A small network was shown many inputs. Here are its activations along a few directions, one row for each input.
In each table, some parts of the input vary, and every possible input appears once, in random order.
Descriptions start from the smaller parts, as in this example, which fits no table here: one of 3 separate values, together with either a single point or one of 9 places around a ring or (one of 6 places along a line, together with one of 8 places around a ring).
Shared parts are said once, and a part with two or three values counts as separate values.
(in the rows, 100 means zero)

Other details of the inputs vary at random and push rows far along two fixed directions, the same in every table; ignore that.

A family of inputs:
row 1: [104,  94,  89, 104, 100, 109,  94, 128,  54,  89,  99, 112]
row 2: [ 89,  85,  77, 111,  93, 101, 106, 115,  65,  86,  79, 128]
row 3: [103, 115, 132,  97,  94,  82,  99,  87, 116,  92, 117,  86]
row 4: [ 96, 107, 131,  99,  93,  92, 106,  86, 113,  97, 118,  71]
row 5: [ 98, 103, 124, 112,  83,  82, 107,  68, 120, 105, 101,  97]
row 6: [102,  97, 123, 109, 100,  89, 105,  82, 119,  97, 124,  77]
row 7: [100, 110, 132,  95,  92,  88, 101,  88, 117,  92, 117,  79]
row 8: [116,  90,  89,  98, 108, 113, 114, 124,  70,  88,  74, 123]
row 9: [109,  90,  93, 112, 104, 105,  94, 137,  73,  77,  82, 117]
row 10: [110,  82,  88, 100, 106, 124, 120, 124,  66,  93,  75, 107]
row 11: [ 76, 131,   3,  58, 110, 137,  49, 110, 138, 169,  67, 111]
row 12: [ 99,  89,  71, 104,  97, 105, 114, 106,  63,  84,  73, 124]
row 13: [107,  85,  93, 111, 102, 112,  95, 138,  74,  77,  81, 109]
row 14: [ 92,  89,  75, 118,  94,  97,  94, 119,  65,  73,  80, 118]
row 15: [101, 116, 130, 100,  97,  84, 100,  81, 110,  94, 124,  90]
row 16: [ 99,  91,  88, 105,  96, 116, 103, 131,  55,  90,  96, 102]
row 17: [ 98,  92, 131, 101,  99,  94, 116,  82, 122, 106, 113,  84]
row 18: [107,  99, 123, 108, 104,  83,  98,  79, 117,  96, 126,  87]
row 19: [107,  91,  89, 115, 108, 108,  93, 131,  68,  81,  89, 120]
row 20: [101,  97, 128, 108, 100,  91, 104,  86, 124,  94, 114,  74]
row 21: [115,  99, 121,  95, 107,  90, 119,  67, 113, 106, 119,  93]
row 22: [102,  92,  85, 124,  87, 105,  91, 122,  68,  81,  70, 115]
row 23: [105, 101, 132, 100, 100,  83, 110,  84, 126, 101, 112,  99]
row 24: [ 87,  99,  79, 109,  87,  98,  96, 117,  55,  76,  84, 115]
row 25: [100,  92, 125, 103,  99,  92, 118,  79, 117, 109, 123,  87]
row 26: [104,  87,  91, 108, 107, 111, 105, 128,  67,  93,  88, 130]
row 27: [ 81, 130,   7,  50, 131, 140,  51, 120, 138, 168,  85, 116]
row 28: [109,  97, 120,  96, 103,  97, 126,  70, 115, 107, 117,  83]
row 29: [ 95, 118, 125, 109,  77,  81,  97,  72, 111,  96, 106,  84]
row 30: [ 72, 133,  47,  50, 123, 110,  47,  77, 188, 185, 129,  86]
row 31: [113, 101, 127,  92, 102,  94, 120,  76, 124,  99, 106,  87]
row 32: [103,  96, 132,  98,  98,  89, 111,  85, 127, 101, 112,  91]
Description of these inputs: one of 4 places along a line, together with either one of 2 separate values or one of 6 places around a ring.
- The inputs of row 29 and row 22 match in every part but the place on the line of 4. If row 7 is changed in the same way as row 29 into row 22, which row does it become? => row 13
- Which other rows does row 8 become when the place on the line of 4 takes its other values? List them by row number. => row 3, row 9, row 23
- Which other rows does row 22 become when the choice among 2 separate values takes its other values? List them by row number. => row 14
- Which other rows does row 32 become when the place on the ring of 6 takes its other values? List them by row number. => row 17, row 23, row 25, row 26, row 30

A family of inputs:
row 33: [ 97, 101,  90, 106,  97,  99,  99, 101,  88,  88,  88, 104]
row 34: [103, 100,  99, 106, 104, 102,  92, 114,  85,  88, 103,  99]
row 35: [101, 105,  92, 100,  93,  96,  99,  99,  82,  94,  92, 114]
row 36: [108,  88,  93, 100, 110, 105, 113, 104,  97,  95,  86, 113]
row 37: [ 70, 138,   8,  33, 137, 141,  30, 120, 186, 195,  97,  99]
row 38: [ 97, 100,  92, 110,  94,  96,  98, 101,  86,  97,  94, 114]
row 39: [102, 102,  98, 101,  90, 102,  99, 108,  88,  91,  86,  99]
row 40: [ 97, 100, 103, 106,  96, 103,  94, 117,  89,  95,  99, 104]
row 41: [ 94,  98,  89, 110,  95,  98, 100, 103,  89,  90,  91, 105]
row 42: [106,  91,  92,  96, 104, 110, 117,  97,  81, 109,  97, 112]
row 43: [ 96,  92,  97, 108, 100,  99,  90, 116,  87,  90, 107, 100]
row 44: [104, 102,  98,  99, 101, 100,  94, 114,  83,  87, 103,  99]
row 45: [112,  88, 100, 101, 106, 110, 110, 111,  99,  99,  83, 107]
row 46: [ 98,  97,  97, 110,  91, 103,  97, 110,  91,  94,  88,  99]
row 47: [108,  88,  97,  95, 112, 114, 111, 113,  83, 103, 108,  97]
row 48: [106,  88,  98,  96, 101, 116, 117, 107,  87, 106,  91,  97]
row 49: [100,  97,  97, 109, 102, 101,  92, 116,  87,  90, 106, 100]
row 50: [100, 103, 104, 103,  99, 103,  94, 115,  88,  93,  96, 103]
row 51: [ 92, 110, 143, 102,  91,  74,  99,  67, 141, 105, 132,  76]
row 52: [100, 120, 143,  93,  92,  76, 102,  65, 138, 102, 129,  75]
row 53: [104, 106, 143,  89, 103,  89, 120,  63, 138, 117, 134,  73]
row 54: [ 94,  92,  97, 110,  90, 101,  95, 110,  91,  94,  89, 100]
row 55: [101, 100,  98, 107,  93, 104,  96, 108,  90,  92,  86,  98]
row 56: [ 98, 103,  90, 100,  94,  98, 102, 101,  86,  87,  89, 104]
row 57: [101, 104, 130,  92, 102,  85, 126,  49, 138, 111, 126,  74]
row 58: [ 94,  95,  92, 109,  92,  94,  96, 101,  86,  97,  95, 115]
row 59: [ 89, 108, 129, 105,  90,  70, 104,  53, 142, 100, 124,  77]
row 60: [115,  87, 100,  99, 117, 108, 105, 118,  95,  96, 100, 108]
row 61: [100, 103,  93, 106,  96,  97,  97,  98,  85,  95,  91, 113]
row 62: [112,  91,  95, 100, 108, 104, 111, 102,  94, 102,  89, 122]
- What do these inputs look like to the network? => one of 5 places along a line, together with either one of 2 separate values or one of 4 places along a line
- The inputs of row 43 and row 54 match in every part but the place on the line of 5. If row 49 is changed in the same way as row 43 into row 54, which row does it become? => row 46
- Start at row 51 and move only the place on the line of 4, one step at a time. The first step leads to row 40. Which rows follow, in order? => row 50, row 52

A family of inputs:
row 63: [ 83, 103, 107,  82,  97,  78, 107,  38, 179, 134, 123,  70]
row 64: [ 91,  87, 116,  97, 103, 100, 115,  98, 121, 117, 125,  73]
row 65: [130,  83, 164, 121,  93,  81, 153,  98,  50,  60, 131,  98]
row 66: [120,  86, 155, 148,  78,  71, 118,  97,  70,  23, 101,  79]
row 67: [ 87, 110,  67, 112,  73, 118,  72, 129,  70, 106,  65, 106]
row 68: [107,  91,  53,  93, 110, 146,  92, 161,  63, 113,  75,  99]
row 69: [ 67, 114,  21,  98,  95, 123,  45, 135,  73, 136,  77, 128]
row 70: [118,  69, 152, 135, 100,  87, 154,  72,  49,  58, 120,  99]
row 71: [ 82, 118,  65, 101,  76, 105,  73, 124,  59, 106,  86, 129]
row 72: [ 95, 114, 102,  84, 111,  75,  97,  28, 168, 136, 134,  79]
row 73: [114, 103, 125,  84, 105,  91,  93,  95, 119, 111, 127, 106]
row 74: [107,  92,  99,  99, 101, 112, 126, 103,  53,  84, 107, 114]
row 75: [ 94, 128,  75,  80, 116, 120,  68, 102, 166, 141,  92,  92]
row 76: [ 97,  89,  93, 130, 103,  85,  83, 117,  65,  58, 105, 107]
row 77: [135,  78, 182, 115,  91,  83, 137, 104,  65,  54, 102,  99]
row 78: [ 98, 137, 125,  80, 112,  80,  90,  56, 179, 130, 138,  95]
row 79: [115,  60, 156, 140,  85,  73, 155,  83,  79,  53,  88, 112]
row 80: [ 68, 117, 112,  98,  94,  66,  70,  60, 180, 107, 139,  56]
row 81: [ 90, 101,  27,  93, 133, 138,  62, 155,  87, 129,  72, 144]
row 82: [121,  67, 107, 116, 112, 109, 101, 135,  54,  86,  96, 128]
row 83: [ 89,  99, 134,  81, 104,  85,  87,  67, 185, 139, 138,  70]
row 84: [ 89, 108,  51,  70, 112, 141,  94, 128,  68, 114,  76, 104]
row 85: [ 92, 117,  79,  77, 106, 124,  92,  76, 141, 135, 109,  67]
row 86: [ 83, 126, 111,  99,  72,  90,  86,  92,  88, 100,  89,  94]
row 87: [ 90, 120, 100,  97,  97,  85,  76, 105, 102,  72, 100,  82]
row 88: [118,  84,  81, 103,  95, 104, 124, 113,  44,  77,  81, 135]
row 89: [ 91,  80,  79, 111, 109, 123,  99, 146,  87,  99,  71, 130]
row 90: [ 99,  97,  10,  80, 107, 146,  76, 142,  82, 125,  48, 118]
row 91: [132,  84, 154, 127,  88,  67, 151,  78,  66,  49, 100, 126]
row 92: [103, 126, 135,  87, 109,  89, 103,  80, 144, 105, 106,  91]
row 93: [105,  94,  92, 107, 113,  88, 103,  80, 112, 106,  97, 116]
row 94: [105, 111, 112,  81, 107, 108, 110, 110,  95, 108, 109,  78]
row 95: [126,  69, 161, 136, 103,  82, 149,  93,  52,  64, 129,  93]
row 96: [107, 111, 103,  87, 103,  93, 108,  88, 111,  97,  79, 105]
row 97: [113, 100,  98, 104,  99, 100, 107,  89, 120,  99,  77,  99]
row 98: [ 96, 130, 112,  64, 101,  80, 102,  36, 168, 129, 116,  67]
row 99: [ 93, 118,  93, 102,  97,  79,  75, 101, 101,  75, 120,  98]
row 100: [115,  84,  66,  93, 108, 141,  76, 162,  76, 110,  66, 117]
row 101: [ 66, 104,  59,  70, 111, 123,  87,  86, 146, 149, 113,  79]
row 102: [ 68,  90,  67, 116,  72, 112,  81, 136,  64, 105,  71, 119]
- The inputs of row 66 and row 80 match in every part but one. If row 97 is changed in the same way as row 66 into row 80, which row does it become? => row 79
- What do these inputs look like to the network? => one of 5 places around a ring, together with either one of 2 separate values or one of 6 places around a ring
- Which other rows does row 99 become when the choice among 2 separate values takes its other values? List them by row number. => row 71
- Which other rows does row 65 become when the place on the ring of 6 takes its other values? List them by row number. => row 73, row 74, row 78, row 88, row 91
- Which other rows agree with row 76 in the place on the ring of 5? List them by row number. => row 69, row 70, row 72, row 81, row 82, row 93, row 95
